A small network was trained on invented records. Each row is its activation on one of them, seen along a few directions.
Each row is followed by the record's values for the fields P, B, G, K, E, T, D.
A field that a record lacks is written missing.
Other fields move the rows too, some of them a lot.
(in the rows, 500 means zero)
Random noise pushes rows far along 7 fixed directions. That doesn't count. These rows show it; they differ only by the noise:
[558 443 460 422 681 425 478 666 330 598 540 645 470 423 587 644 584 519
 231]
[454 466 503 464 594 388 516 669 486 532 518 651 452 486 495 575 582 573
 394]
[495 528 449 537 420 407 494 570 611 638 494 585 435 403 625 697 557 456
 356]
[553 482 492 487 491 537 512 489 583 555 632 444 425 465 531 523 543 562
 602]
[481 418 567 320 624 465 535 706 522 596 562 649 373 508 459 442 627 601
 519]
[499 466 241 665 662 405 506 437 454 398 471 578 689 603 313 795 389 433
 411]
[416 390 481 396 439 483 630 574 791 541 619 534 404 640 419 552 614 569
 695]
[689 424 486 317 571 678 413 417 427 475 558 558 542 500 482 444 447 381
 440]
[421 530 435 541 449 348 522 630 682 664 427 660 423 449 511 691 557 464
 429]

[619 559 462 424 543 510 435 581 404 859 502 481 391 332 574 571 562 445
 458] | {P: p3, B: b2, G: missing, K: k5, E: missing, T: missing, D: d1}
[567 445 398 421 540 536 434 506 387 414 454 606 576 568 438 603 478 336
 287] | {P: p3, B: b2, G: missing, K: k4, E: missing, T: missing, D: d3}
[560 565 388 695 660 426 456 534 504 718 567 444 452 422 570 629 544 606
 557] | {P: p3, B: b2, G: g2, K: missing, E: e6, T: t2, D: d1}
[563 548 651 477 376 570 450 387 548 465 554 471 474 404 682 419 569 487
 456] | {P: p3, B: b1, G: g5, K: missing, E: e1, T: t6, D: d3}
[439 437 319 529 823 389 516 609 309 457 442 566 520 558 228 612 397 538
 515] | {P: p1, B: b1, G: missing, K: k4, E: missing, T: missing, D: d1}
[499 421 474 428 612 591 520 536 628 569 556 474 443 536 448 560 418 432
 630] | {P: p1, B: b2, G: missing, K: k1, E: missing, T: missing, D: d1}
[362 448 431 604 292 386 551 535 670 481 753 306 332 580 399 611 678 591
 678] | {P: p3, B: b2, G: missing, K: k1, E: missing, T: missing, D: d1}
[340 423 512 503 420 439 601 522 662 306 500 569 627 719 388 527 538 574
 455] | {P: p3, B: b2, G: g7, K: missing, E: e3, T: t1, D: d1}
[568 436 439 619 463 582 380 332 460 383 694 406 534 564 479 536 508 493
 541] | {P: p1, B: b2, G: g5, K: missing, E: e2, T: t4, D: d2}
[568 467 422 385 561 516 581 546 471 720 419 444 431 424 522 509 463 405
 537] | {P: p1, B: b1, G: missing, K: k2, E: missing, T: missing, D: d1}
[259 505 648 399 396 439 488 577 671 206 503 537 416 549 539 325 460 593
 474] | {P: p1, B: b1, G: g6, K: missing, E: e4, T: t2, D: d1}
[432 571 679 531 638 372 417 722 340 458 503 556 431 391 490 296 558 690
 536] | {P: p3, B: b2, G: missing, K: k1, E: missing, T: missing, D: d1}
[589 540 543 521 576 480 404 565 376 634 368 702 518 371 688 547 497 446
 203] | {P: p1, B: b2, G: g3, K: missing, E: e3, T: t5, D: d1}
[551 471 676 405 365 634 407 505 560 536 563 546 385 426 677 338 597 508
 471] | {P: p1, B: b2, G: g5, K: missing, E: e3, T: t4, D: d1}
[663 336 328 394 611 691 582 286 554 475 489 507 693 688 485 624 382 344
 488] | {P: p1, B: b1, G: g2, K: missing, E: e3, T: t5, D: d1}
[597 522 392 492 532 560 450 396 368 497 455 464 562 509 415 530 346 381
 473] | {P: p1, B: b2, G: missing, K: k5, E: missing, T: missing, D: d1}
[527 572 553 619 607 502 433 536 290 532 444 517 510 374 600 487 514 583
 375] | {P: p1, B: b2, G: g5, K: missing, E: e3, T: t4, D: d3}
[571 375 525 354 555 495 609 543 199 388 544 485 593 559 622 460 567 522
 296] | {P: p1, B: b1, G: missing, K: k1, E: missing, T: missing, D: d1}
[475 640 269 842 479 379 409 397 607 530 424 525 584 451 344 769 351 413
 526] | {P: p3, B: b2, G: missing, K: k4, E: missing, T: missing, D: d1}
[595 556 592 619 162 668 327 230 612 369 613 379 482 450 644 393 482 407
 552] | {P: p1, B: b2, G: g5, K: missing, E: e2, T: t4, D: d1}
[590 298 235 239 643 672 576 423 636 647 460 520 576 734 263 639 376 181
 661] | {P: p1, B: b2, G: missing, K: k1, E: missing, T: missing, D: d1}
[395 412 526 387 621 560 522 576 567 465 350 654 554 641 242 382 442 516
 601] | {P: p1, B: b2, G: g7, K: missing, E: e3, T: t3, D: d1}
[487 573 497 598 473 449 462 475 375 436 468 475 481 390 476 493 423 537
 466] | {P: p1, B: b1, G: missing, K: k4, E: missing, T: missing, D: d1}
[595 672 544 504 308 634 489 374 621 753 478 290 365 328 461 319 460 434
 803] | {P: p3, B: b2, G: missing, K: k1, E: missing, T: missing, D: d3}
[579 435 323 598 601 482 502 475 335 535 724 351 501 512 459 708 571 584
 476] | {P: p3, B: b2, G: missing, K: k4, E: missing, T: missing, D: d1}
[535 510 502 639 655 444 326 484 336 291 487 584 641 533 470 553 423 485
 270] | {P: p3, B: b2, G: g2, K: missing, E: e7, T: t2, D: d1}
[385 668 510 743 238 344 530 465 454 430 502 394 538 386 579 604 543 496
 337] | {P: p3, B: b2, G: missing, K: k1, E: missing, T: missing, D: d3}
[478 524 367 655 584 463 519 506 513 601 345 560 629 521 424 701 504 472
 429] | {P: p3, B: b2, G: g7, K: missing, E: e3, T: t3, D: d3}
[508 200 381 322 564 554 587 543 500 486 750 535 491 766 522 705 712 471
 374] | {P: p1, B: b2, G: g5, K: missing, E: e2, T: t4, D: d1}
[365 575 587 550 351 430 537 544 696 503 384 630 492 543 582 460 557 518
 528] | {P: p1, B: b2, G: g1, K: missing, E: e6, T: t6, D: d3}
[493 465 676 343 417 628 468 441 688 368 499 524 449 626 424 233 417 468
 640] | {P: p1, B: b2, G: g2, K: missing, E: e7, T: t1, D: d1}
[609 655 427 756 490 458 569 352 341 499 358 352 669 402 501 454 420 515
 599] | {P: p3, B: b1, G: missing, K: k2, E: missing, T: missing, D: d3}
[595 485 509 309 252 729 480 315 679 551 489 495 554 528 514 339 391 213
 599] | {P: p1, B: b2, G: missing, K: k2, E: missing, T: missing, D: d1}
[417 402 463 572 491 389 545 540 697 499 531 619 546 732 378 662 629 523
 558] | {P: p3, B: b2, G: g3, K: missing, E: e7, T: t5, D: d1}
[396 606 515 478 393 518 517 551 761 582 312 616 392 421 446 443 366 419
 593] | {P: p1, B: b2, G: missing, K: k3, E: missing, T: missing, D: d3}
[626 543 487 504 597 590 214 434 403 653 356 663 485 409 300 405 392 270
 506] | {P: p1, B: b2, G: g5, K: missing, E: e7, T: t4, D: d1}

Here are new rows. What are their fields?
[591 361 476 286 472 680 470 429 532 425 651 514 534 642 401 450 523 419
 550] | {P: p3, B: b2, G: missing, K: k4, E: missing, T: missing, D: d1}
[469 468 422 498 683 408 671 665 397 793 704 267 295 380 649 701 624 740
 589] | {P: p1, B: b1, G: missing, K: k5, E: missing, T: missing, D: d1}
[426 590 461 681 531 438 510 514 397 525 630 238 294 400 320 420 506 651
 790] | {P: p1, B: b2, G: missing, K: k1, E: missing, T: missing, D: d3}
[412 380 520 351 620 466 698 636 445 449 449 565 541 706 245 273 534 599
 706] | {P: p1, B: b2, G: missing, K: k2, E: missing, T: missing, D: d1}
[578 543 691 466 362 541 414 502 479 402 369 742 605 473 743 409 572 438
 183] | {P: p3, B: b2, G: g3, K: missing, E: e3, T: t5, D: d3}
[382 518 414 531 516 408 521 565 553 490 508 400 389 512 405 635 389 520
 524] | {P: p1, B: b2, G: missing, K: k5, E: missing, T: missing, D: d1}
[527 370 390 329 455 481 664 561 563 806 636 368 370 516 469 651 677 453
 556] | {P: p3, B: b1, G: missing, K: k1, E: missing, T: missing, D: d1}
[426 513 687 624 189 516 421 441 707 280 586 529 514 541 624 391 625 592
 515] | {P: p3, B: b2, G: g5, K: missing, E: e3, T: t4, D: d1}
[675 504 566 474 578 593 432 526 341 643 728 344 339 348 580 383 598 661
 604] | {P: p3, B: b2, G: missing, K: k4, E: missing, T: missing, D: d1}
[428 574 508 534 574 428 561 583 410 619 544 301 281 327 428 463 485 612
 644] | {P: p1, B: b1, G: missing, K: k1, E: missing, T: missing, D: d3}
[537 438 380 675 704 420 586 485 351 423 623 388 639 526 528 746 504 603
 453] | {P: p3, B: b1, G: missing, K: k1, E: missing, T: missing, D: d1}
[638 428 527 292 640 595 529 596 292 583 576 505 456 501 543 423 602 547
 428] | {P: p3, B: b2, G: missing, K: k4, E: missing, T: missing, D: d3}
[579 566 625 521 364 566 415 418 635 555 411 594 503 514 519 399 545 409
 560] | {P: p3, B: b2, G: g3, K: missing, E: e7, T: t5, D: d3}
[439 586 345 628 430 336 525 474 391 594 318 497 546 377 419 712 383 320
 296] | {P: p1, B: b1, G: missing, K: k1, E: missing, T: missing, D: d1}
[468 554 415 722 556 312 476 542 435 556 457 639 624 569 503 667 608 572
 410] | {P: p3, B: b2, G: g3, K: missing, E: e6, T: t5, D: d1}
[674 460 613 265 341 775 348 375 554 402 607 466 510 458 700 399 438 355
 401] | {P: p3, B: b2, G: missing, K: k4, E: missing, T: missing, D: d1}
[643 508 358 424 371 715 452 262 551 532 420 462 541 526 364 511 328 210
 567] | {P: p1, B: b2, G: missing, K: k4, E: missing, T: missing, D: d3}
[515 546 430 552 520 440 490 436 282 365 346 554 669 507 323 520 420 379
 348] | {P: p3, B: b1, G: missing, K: k1, E: missing, T: missing, D: d3}
